Each row has a name. After each piece below comes the name of the row it's from, unless a question asks for something else. Each question is about the rows just above it. Places in a row count from 1.

[144 107  75 151 171 122] -> z728
[163 119 154 119 120 119] -> z662
[163 150 154 143 148 121] -> z456
[163 118 119 119 120 154] -> z161
Put [121 163 150 154 143 148] back in order: which row is it?  z456
Every place of [119] in z662:  2 4 6
[119 119 163 120 154 119] is which row reordered?  z662
Among the named rows, does one hold [153 119 120 119] next to each other, in this order?  no

[ 80  96 100  95  70 165 188]  z889
[165 100  95  80  70 188  95]  z29
[ 77 146 167 176 195 141 116]  z728
Which row holds these entries in another order? [ 80  70 188  95 165 100  95]  z29
Which row holds these entries in another order? [141 195 176 167 116  77 146]  z728

[ 92 107 118 146 157 147 150 141 163 107 161 158 111  69 171 110 153 159
 153 101 123  90 162 111 123 104 157 122 101 126 114 115 139 126 147 175
  90  92 148 105 156 156 146 138]  z624
[111 156 157 139 150 141 123 161 124  81  92 157 122 111 126 115 158 101
 147 148  89 163 153 110 147 101 156 157 101 114 147 139 153 146 104 146
 126 123 159 175  69 138 107 162]  z889
[118  68 130 136 166 157 161 145 162  71 108 139 119  94 125 100 134 130
 162 135 174 143 123 128 162  95 114  86 108 116 161 171 138  97 140 127
 128 168 116 124 108 107 139 143]  z211
[120 110 115 124 116 166  96 150 128 135 175  63 161 152 139 149 166 112
 131 153 127 142 123 119 110 132 114 128  67 136 132 122 157 106 170 120
 134 141 165 145 141 127 170 166]  z161
[101 107 147 146 157 147 150 141 163 124 161 158 111  69 157 110 153 159
 153 101 123 139 162 111 123 104 157 122 101 126 114 115 139 126 147 175
  90  92 148  81 156 156 146 138]  z408
[111  84 125 141 143 132 130 154 121 122 164 115 123 109 182 144 115 121
 132 153 103 154 146 103 150 117 132 113  59  86  98 126 102 108 173 128
 119 126 100 135 170 147 145 180]  z662
[135 191  95 139 105  89 153 125  83 125 150 151 144  68 124 117 107 131
 174  94 124 140 136 119 117 134  71 122 121 137  99 102 120 141 115 161
 118 111  93 121 163 141 141 115]  z991
At which places does z161 hold [170]?  35 43
Put [138 146 156 156  81 148  92  90 175 147 126 139 115 114 126 101 122 157
 104 123 111 162 139 123 101 153 159 153 110 157  69 111 158 161 124 163
 141 150 147 157 146 147 107 101] back in order: which row is it?  z408

[129 129 129 105]  z552
[129 118 122  99]  z927
[114  63  89 153]  z456
[129  98 122 118]  z624
[126 144 126  64]  z408
[105 126 106 111]  z991
Places of [129] in row z552:  1 2 3
Does one of the named rows hold [129  99 122] side by side, in this order?  no
Places of [126] in row z408:  1 3
Every place of [64] in z408:  4
Does one of the named rows hold [105 126] side by side, in this order?  yes
[122 118 129  98] is which row reordered?  z624
Is [ 64  89 153] printed in one of the named rows, side by side and in this order?  no

[124 111 104 139 131 116 132 129  97  89 147  96 120  96 106 147 118 146
 144 143 103  92 145 119 120 118  92 105 104 133  98 134 146 123 119  98
  96 100 155 104 115 109 127 111 112  91 138 139  89 132 139 125 139 121
 154  99] -> z889
[ 80 131 119 136 174  91 129 118  83  90 103 139 126 134  89 153 154 106
 132  97 161 153 122 115  78 131 111 119  87  73 108 110 111  77 108 147
 151 123 113 135 102 140 110 101 134  91 143  76  75 154 110 139 119 127
  99 104] -> z624
[134  91 118 157 126  79 132  84  81 100  86 103 158 140 115  80 149 114
 133 133 141 117 165 153 130 164 153  84 136  93 144  64 102 153  73 110
 160  76 105  81  83 122 161 171  86  91  80 130  77  86 129  92 144 145
  92 142] -> z211
[130 122 160 110 140 113  98  98  70 139 120 119 123  85 125  84 107 146
 154 168 168  87 115 186 125 180 149 141 141 110 108  52 151 117  68  75
 120  95 126  58  71 105 174 159  62 125 126 125  77 132  67  64 120 120
  50 117] -> z161
[ 89 103 146 138 134 106 147  92 111 104  98 104 147 119 129 124 139 140
 105 119 132 145 109 132  89 154 146 125  96  99 139 111 131  98  91 116
 143 100  92 123 127 155 133 121 120  96 120 115  96 144 118 118  97 104
 112 139] -> z662
[ 74 134 116 128 176  90 123 120  78  89 104 137 120 130  82 153 152 104
 132  93 159 151 118 109  69 127 108 122  79  70 101 110 110  68 108 146
 146 126 113 135  98 137 102  92 136  90 146  72  74 159 104 140 115 124
  97  96] -> z991
[129 102 103 171 157 153 142 132 133  91  80 158  73 164 145  93  91 122
 115 100  84  79  83  86  80 153 161  76 118 149 130 140 130 105 117 165
 125  92  86 110 133  86 144 114  81  77 160  92 136  81 144 141 134  64
  84 153] -> z408
[123  84 114 181 144  58 145  84  65  85  71 117 163 161 105  90 167  98
 133 126 165 138 169 146 121 160 138  70 135  74 141  62  80 143  63 117
 181  69 104  87  78 136 165 172  84  77  81 115  56  83 143  95 161 154
  86 143] -> z456
Is [ 96 106 147] printed in one of the named rows, side by side and in this order?  yes
Among the named rows, does one hold [125  77 132] next to each other, in this order?  yes
Places of [125] in row z161:  15 25 46 48
[142  92 145 144  92 129  86  77 130  80  91  86 171 161 122  83  81 105
  76 160 110  73 153 102  64 144  93 136  84 153 164 130 153 165 117 141
 133 133 114 149  80 115 140 158 103  86 100  81  84 132  79 126 157 118
  91 134] is which row reordered?  z211
[ 89  89  91  92  92  96  96  96  97  98  98  99 100 103 104 104 104 105
 106 109 111 111 112 115 116 118 118 119 119 120 120 121 123 124 125 127
 129 131 132 132 133 134 138 139 139 139 140 143 144 145 146 146 147 147
 154 155] is which row reordered?  z662
[ 92 123 139 146 100  96  89 111 109 143 127  98 146  96 140 131 134 115
 118 106 144  92 120 139 155 124  98 104 103 147 121 147 129 116 132 145
 119 154 132 138 111 104  91  96 125 133  97 139 119 118  89 104 105 112
 120  99] is which row reordered?  z662

[ 88 121 105 152 119 146 129 128  77 117 144 182 142  99 134 167 125 138
 160]  z927
[113 121  76 134 178 127  71 165 118  95 132 101 105 126 129 122 136 132
 120]  z662
[111 111 166 131 145 108 174 111 110 144 102 136 102  97 141 102 136 136
  78]  z408
[150 137 130  92 145 115  85 141 113  72  92 102 150 135 155 163 136 147
 146]  z991
[102  91  95 145  94  95 164 126  93 113 141  85 126  92 109 146 125 105
 135]  z728
[158  86 125 101 105  96 148  86 103 112 137 110 139 146 126 176 126  87
 121]  z29
[ 87 120 109 140 148 152  92 125  98 101 126 189 106  99 158 117 143 122
 113]  z624
[119 169 124 142  86 106  96  82 142  94 111 148 124 109 140 128 145 106
  82]  z211
[153 152 104 147 129 108 128 115  81 118 131  90 164 142 137 182 105 146
 162]  z552
Is [ 76 135] printed in one of the named rows, side by side and in this order?  no
Among the named rows, does one hold [137 110 139 146 126] next to each other, in this order?  yes
Every place of [136] in z408:  12 17 18

[118 117  94 127 110 132 154 131 104] = z624
[ 94 131 172 107 113 187 185 150  93] = z991
[165 130 129  81 109 115 126 146 116] = z927
[140 108  83  99 108  90 149 126 149] = z552
[130 171 152 142 118 182 116 116  88] = z211
[ 74 122 156 145 143  85  75 115 114] = z161
Places of [171] in row z211:  2
[116 146 126 115 109  81 129 130 165] is which row reordered?  z927

[120 129 125 137 122 134 133 100 121 118 138 149 149 154 157 105 100 139
 129 115 103  92  80 177  67  70  66  83 178  85 100 152 141 123 142 164
 173 185 191 203  62 100 180  79  96 103 118 132 131 117 117 115  74 195
 191 189  76  80  88 102 111] = z161
[120 129 125 137 122 134 133 119 121 118 138 149 149 154 157 105 106 139
 129 115 103  92  80 177  67  70  66  83 178  85 100 152 141 123 142  83
  86  94 102 117 126 117 156  83  75  61  58  59  74 184 167 153 146 115
 125 129 120 117 110 111 105] = z456
[120 129 125 137 122 134 133 119 121 118 138 149 149 154 157 105 106 139
 129 115 103  92  80 177  67  70  66  83 178  85 100 152 141 123 142 164
 173 185 191 203  62  61 180  79  96 103 118 132 131 117 117 115 107 143
 132 146 103 104 110 113 109] = z408
Places of [100] in row z161:  8 17 31 42
Among the named rows, does one hold [191 189] next to each other, in this order?  yes

[109 142 127  98 118 132 129 111 129  85 125 109 185 115 122 152  90 115
 116 165 152 138 106 146 132 136 115 106 113 125 171 101 103 127 138 122
 117] : z408
[122 147 143 115 133 116 124 130 126 174 139 181 185 160 125 123 153 125
 142 130 139 142 123 114 158 137 155 128 109 127 133 154 137 135  92 129
 168] : z456
[103  90 129 115 115 107 111 117 115 127 113 138 152 116 127 129 101 152
 106 122 125 171 109 109  85 146 165 185 138 132 122 132  98 136 142 118
 125] : z161
[109 142 124  98 118 136 129 111 129  85 125 109 185 115 136 152  90 115
 116 165 152 138 106 146 132 136 115 106 113 125 171 136 103 127 138 122
 117] : z662
[126 130 130 125 133 128 131 126 130 155 121 118 185 124 131 133 123 127
 124 133 129 124 123 133 124 123 121 128 123 133 116 123 133 121 129 128
 126] : z29
[126 130 130 125 133 128 131 126 130 155 121 118 185 124 131 133 123 127
 124 133 129 124 123 133 124 123 121 128 123 133 116 139  97 134 129  84
 118] : z728
Is [125 123] printed in one of the named rows, side by side and in this order?  yes
Which row holds these entries in another order? [ 85 127 171 152 136 125 106 125 165 122 142 115 116  98 146 138 106 129
 115 101 118 129 138 111 152  90 109 132 185 127 103 113 122 117 115 132
 109]  z408
At which places does z662 hold [136]?  6 15 26 32

[129 123 148 137 138 116] : z624
[ 87  87 126  54 110 110] : z29
[ 87 139  83  55 110 126] : z408
[143 123 148  88 136 127] : z889
Is [147  88 136 127] printed in one of the named rows, side by side and in this order?  no
[ 88 136 127 143 123 148] is which row reordered?  z889
[ 55  83  87 110 126 139] is which row reordered?  z408
Places of [87] in row z29:  1 2
Put [110  87  87 126  54 110] back in order: which row is it?  z29

